These are the activations of a small neural network, seen along a few directions. Each row is one input.
Each table varies a few parts of the input and shows all the possible inputs, shuffled.
Descriptions start from the smaller parts, as in this example, which fits no table here: one of 3 separate values, together with either a single point or one of 9 places around a ring or (one of 4 places along a line, together with one of 5 places around a ring).
Shared parts are said once, and a part with two or three values counts as separate values.

Other details of the inputs shift rows strongly along two fixed directions, in all tables alike. That doesn't count.

Rows:
r1: [ -5  25  22  -6  31   6  24 -10 -25   1 -45  16   3]
r2: [  3   1 -35  27   1  -4 -23  -7  -9   5  44 -20   3]
r3: [ -4   5  17 -11  28   9  24 -13  -3 -12 -27  21   0]
r4: [-26  22  38 -55 -61   1  26 -11 -17 -25 -25  -3   9]
r5: [ -4  49   5   4  -9 -11  17  10 -22  19 -35  13   7]
r6: [-20  -3  31 -83 -68   7  39  -9  41 -39  13  22  -2]
r7: [ -2  25  22 -35  23  10  38  -3   8   3 -34  32  -5]
r8: [  5  13  -3  64  12 -16 -24   1 -49  12  14 -28  12]
r9: [-13  48   4  49   5 -12  -2  -2 -81  14 -56 -14  23]
r10: [ 11   3  12 -37 -10   9  14   5  62  13   5  33 -18]
r11: [ -8  32  20  19  11   9  -1 -15 -36  18 -47  -1   9]
r12: [  6  -3  13 -71 -22  25  47 -10  98 -13  25  72 -13]
r13: [-13  10  -2 -23  37  23  22 -15 -33   1 -49  16  20]
r14: [ 28 -87 -11  40  35 -13 -53  24  39 -12  30 -35 -33]
r15: [ -4  57   8  30   5  -9  10  -2 -49  26  -8  -3  16]
r16: [ 24 -58 -52   0 -14  -6 -28  13  83  -8 108  -4 -25]
r17: [-12 -13  24 -41 -58  -9   0   6  10 -22   1 -22  -7]
r18: [  1  63  11   6   0 -10  19   2 -26  29  -4   9   9]
r19: [-19 -32  18  30 -38 -16 -46   1 -55 -20 -18 -74   4]
r20: [ -9  14  -2 -27  37  20  18  -2 -30  15 -53  12  12]
r21: [ -7  44   3   6 -10  -6  21   7 -25  13 -33  16  11]
r22: [ -8  15 -32  50  14  -3 -26 -19 -52   5  19 -35  17]
r23: [ 19 -69 -29  26 -15 -13 -22  18  62 -28  59   6 -14]
r24: [  6  39 -20 -62 -23   5  38  -2  62  13  50  44  -8]
r25: [ 18 -91 -31  55  50  -6 -76  22 -13   4   2 -64 -12]
r26: [  21 -111  -36   30   40    4  -58   18   28  -19   30  -32  -14]
r27: [ 10  -7   9 -50 -17  16  23   2  83   3  18  47 -20]
r28: [  1  11  -4  65  14 -12 -20  -7 -51   4  14 -26  16]
Each input here is: one of 4 places along a line, together with either a single point or one of 6 places along a line.
Question: Changing only the place on the line of 4 turns r6 into r17. The same change can be made to r23. Which row results?
Answer: r5
Question: Which other rows does r22 become when the place on the line of 4 takes its other values? List them by row number.
Answer: r2, r16, r24
Question: Which other rows agree with r15 in the place on the line of 4? List them by row number.
Answer: r7, r16, r19, r20, r21, r27
Question: Which other rows does r20 become when the place on the line of 4 takes its other values? List them by row number.
Answer: r13, r25, r26

Rows:
r29: [ -3  69 -19 -13  20   8  48  -1 -24  21   7  24  10]
r30: [ 33 -68 -53  29  19 -12 -36  36  67  12  90 -19 -39]
r31: [ 11   3   6  13   8 -12  13  -2  -8 -20  22  26   8]
r32: [-19  73  57 -30 -11  19  50 -29  -6  22 -41  32   1]
r33: [ 18  18 -17 -47 -19   5  45   9  92  17  20  80  -2]
r34: [-24 -17 -11  52 -12 -29 -66  -5 -75  -5   1 -93  19]
r35: [  4 -39  22 -29   4   5  -6  31  10  -6 -50  -3 -11]
r36: [-11  54 -12  29  13   1  14  -6 -23  23 -41  31  27]
r37: [ 24 -26 -11 -59  29  20  -8   1  68  16  12  20 -30]
r38: [  4  36 -17 -55 -20  20  63  -6  58   0  24 103  17]
r39: [  9 -31 -21  -3  46   8 -29 -10  16  13  -2 -14 -19]
r40: [-15  21   7 -23 -56   6  28 -13 -10 -26   2  25   2]
r41: [ -3  17  44  50   7   2 -31  -9 -47  30 -37 -41   2]
r42: [ -7   1   8  23 -43 -15 -17   1 -18  -7 -18 -32 -14]
r43: [ 17 -85   3  57   0   1 -49  -1  43 -29  68 -39 -16]
r44: [  4   0 -38  42  31  -7 -17  17  -9  19  31 -18  -9]
r45: [  8 -95 -35  -1 -44 -12 -50   5  37 -36  98 -38  -5]
r46: [  0  67  38 -19  10 -17  49  -5 -13  12 -34  40  -1]
r47: [-14  29  35  -3  -9  23  27 -29 -16  -6  -1  26  11]
r48: [ 30   5  24   6   5 -29  -4  20  17   5   1   9 -14]
r49: [ 18 -24   4  33  17 -23  -6   5  11 -23  35  -2  -1]
r50: [-11  45  29   0 -44  -9  -4   3 -41  14 -52 -16  -4]
r51: [-33  42  13   2 -27 -16 -16 -14 -80  21 -33 -61  22]
r52: [ -6  49 -24  29  29   6  13  -3 -77  25  -1  -3  23]
r53: [  7 -73   9  17 -12   4 -24   2  95 -25  70   0 -28]
r54: [ -1  30 -23  49  17   1   3  -9 -31  14 -22   8  33]
r55: [-17 -23  14  34  32   6  -9   0 -82 -17 -77 -45  24]
r56: [ 30   6 -14 -26 -16   5  12  22  80  26  16  54  -3]
r57: [-14  19 -14  16  61  15 -19 -25 -57  17 -52 -24   8]
r58: [ -2 -22  -6  60 -28 -14 -39  -3 -48 -28  -2 -62   0]
r59: [ -3 -24   1 -17 -44 -14 -45  17   2   7  28 -53   0]
r60: [-22   2  30 -15  17   7  15   9 -47   3 -92  -4   5]
r61: [  5  16 -13 -73  32  30  39 -29  38  -7   0  46  -2]
r62: [-18 -36  12   4  19   2  -5  10 -24 -18 -60 -19   6]
r63: [ 11  25 -20  37  34  -9 -26  29 -37  46   1 -36  -6]
r64: [ -3 -74  -2  -1  10  12  -8  11 -10 -34 -11  -4   3]
r65: [  29 -102  -49    5   37   18  -45  -10   51  -24   71   -6  -23]
r66: [-26  27   3 -29 -37  -5   5 -15 -37 -10   9 -33  27]
r67: [ 13  18  18 -54  -7 -12  56   7  81 -23  31  71 -11]
r68: [-24  66  24 -92 -69   9  78 -12  53 -21 -13  70  -9]
Question: Changing only one part turns r32 into r47. The same change can be made to r42. Which row results?
Answer: r40
Question: Describe the family of inputs behind these rows.
Answer: one of 5 places along a line, together with either one of 2 separate values or one of 6 places along a line
Question: Which other rows agree with r62 in the place on the line of 5? List them by row number.
Answer: r34, r36, r44, r53, r57, r67, r68

Rows:
r69: [ -7 -68 -45  38   3 -12 -49   0 -33 -37  10 -51   7]
r70: [ 20 -67  12 -24  -3  13  10  16  57 -36  38  18 -13]
r71: [  8 -60   7  81  -4 -22 -54  22   1  -7 -13 -30 -13]
r72: [ 22 -81  -8 -26  -2  -7  -4  29  63 -28  37  21  -9]
r73: [ 27  25 -49  15  23  -8  17  16  41  21  55  46   3]
r74: [ -8  46   7   1  70  26   1 -14 -70  42 -89 -13   6]
r75: [  2  98 -15  58  48   4  27 -21 -78  43 -18  14  28]
r76: [  5   1  15 -38 -42 -24  14  17  55  -7  29  11 -26]
r77: [ -5  30  42 -29 -33   9  47   0  42  -6 -29  57  -5]
r78: [-28  28  -5 -81 -25  18  63 -23   9 -32 -15  47  13]
r79: [-19  52  20 -74 -57  17  38 -25  17  10  20  20  11]
r80: [ -2  32  37 -47 -40 -10  27  -6  44 -12  21  13 -17]
r81: [ -9  47  -4 -71 -60   6  31   4  13  16  10  23  10]
r82: [-20  -1  -7 -66 -25  22  48 -24  23 -42  14  33   4]
r83: [  2 -28 -17 -30 -54  -1 -18  12  40   2  57 -14  -6]
r84: [  7 -79   2  51  27 -13 -45  21 -23 -17   3 -38   1]
r85: [ -22   71   11  -10   70   18   16  -10  -82   54 -112    0   18]
r86: [ 19 -71 -18  43  72  14 -74  -5  -1  15  -5 -48 -24]
r87: [  2   8 -21  14  64   5 -16   7 -46  42 -73 -25   3]
r88: [ -8   3  42 -42   8  18  35 -11   7 -21 -11  33  13]
r89: [ 39 -51 -45  56  31  -6 -32  -4  69   0 114  12 -18]
r90: [ 10  -8  -2  46 -19 -36 -44  26 -29   2  -1 -58 -12]
r91: [ 19  28 -39  14  25  -2  24   7  42  20  56  51  -1]
r92: [-11  16  45  57  -2  -6 -18 -14 -41   1 -56 -13   7]
r93: [ 20 -68  -5  88  -8 -26 -61  29  -1  -7 -11 -40 -12]
r94: [ -3  32  30 -46 -43 -12  31   8  42 -11  20  13 -21]
r95: [-26  -9  -6  18   9   8 -15 -41 -66 -33 -19 -40  22]
r96: [-34  74  17   2 -33   7   2 -19 -95  28 -34 -43  31]
Question: Changing only one part turns r75 into r89. The same change can be made to r77. Which row results?
Answer: r92
Question: Describe the family of inputs behind these rows.
Answer: one of 4 places along a line, together with either one of 2 separate values or one of 5 places around a ring
Question: Which other rows does r89 become when the choice among 2 separate values takes its other values? List them by row number.
Answer: r86
Question: Start at r95 and move only the place on the line of 4, one step at a time. The first step leads to r82. Which rows follow, in order?
Answer: r78, r69
Question: Which other rows does r74 become when the choice among 2 separate values takes its other values? List them by row number.
Answer: r75

Rows:
r97: [-17   8  -3   9  10   2  -9  -2 -47   4 -44 -30   3]
r98: [  2  46   8 -19  -3  -8  23  -4 -10   8  11  11  -3]
r99: [-17  21  16   3   2   7   9 -16 -26  -5 -45  -4   0]
r100: [ 18 -37 -39  30  54   9 -21  10  15  15  20   1  -7]
r101: [  9 -77   6  -1   4  -3 -33   4  16 -32  33 -34 -13]
r102: [-13  16   8  10  -5   6 -14   0 -49  20 -43 -26  10]
r103: [ 17 -16 -20 -32 -22  -2  19  22  70  -5  67  26 -22]
r104: [ -1  -7   1  36  12 -10 -23  17 -26  15 -14 -34   0]
r105: [   6  -15    4 -107  -27   12   44   -1  108  -25   35   55  -29]
r106: [ 22 -57 -31  88   7 -33 -66  25 -18 -10  43 -55  -9]
r107: [ -7  -3  -5  -3  -6  -6  -2   1 -12 -13 -31  -5   1]
r108: [-20   5  16 -15   2   8  13   0 -45  -8 -35 -13  13]
r109: [ 11 -58 -22  29 -30  -4 -36  -2  58 -23  82 -15 -12]
r110: [ 15   8 -25   1  43   8  15   3  17  15  -2  41   5]
r111: [ 19 -90  -7  38 -18  -1 -58  12  52 -17  47 -29 -25]
r112: [ 11  24 -16  27  65   9  -5 -13 -37  31 -24   2  10]
r113: [   3  -14   16 -115  -46   13   72    7   97  -41   26   85   -6]
r114: [-13  48  30  42  14  -6   2  -7 -59  22 -56 -14  12]
r115: [  0   3   8 -30 -30   2  10   4  21  -1 -15  22   2]
r116: [  2   3  17 -41 -18   8   3  -5  23   4  -4   7  -7]
r117: [  3   3  15  17  14 -13 -15   5 -12  12  -8 -21  -3]
r118: [-25  81   5   1 -22  -4  24 -20 -68  12 -37   5  36]
r119: [ -3 -60  15  39   4   0 -33  -3 -18 -29   4 -37  -2]
r120: [ -6  81  24 -42 -21   7  68 -13   9   7  -4  57   2]
r121: [-16  86  30 -16  -3  -5  46  -1 -47  22 -69  31  24]
r122: [-11  23 -13 -36 -34   7  24  -4  23   1  33  18   8]
r123: [  6  21 -12  50  65  11  -6 -14 -36  26 -28   6  11]
r124: [  6 -41 -25  39 -11 -15 -53  -4   1  -7  58 -51  -2]
Question: Describe the family of inputs behind these rows.
Answer: one of 4 separate values, together with either a single point or one of 6 places along a line
Question: Changing only the choice among 4 separate values turns r97 into r107. The same change can be made to r103. Which row results?
Answer: r106
Question: Start at r109 and move only the place on the line of 6, one step at a time. The first step leads to r120. Which rows follow, in order?
Answer: r114, r111, r99, r119
Question: Which other rows does r108 become when the choice among 4 separate values takes its other values? List them by row number.
Answer: r101, r113, r119
Question: Which other rows agree with r98 in the choice among 4 separate values? List them by row number.
Answer: r101, r105, r112, r116, r117, r124
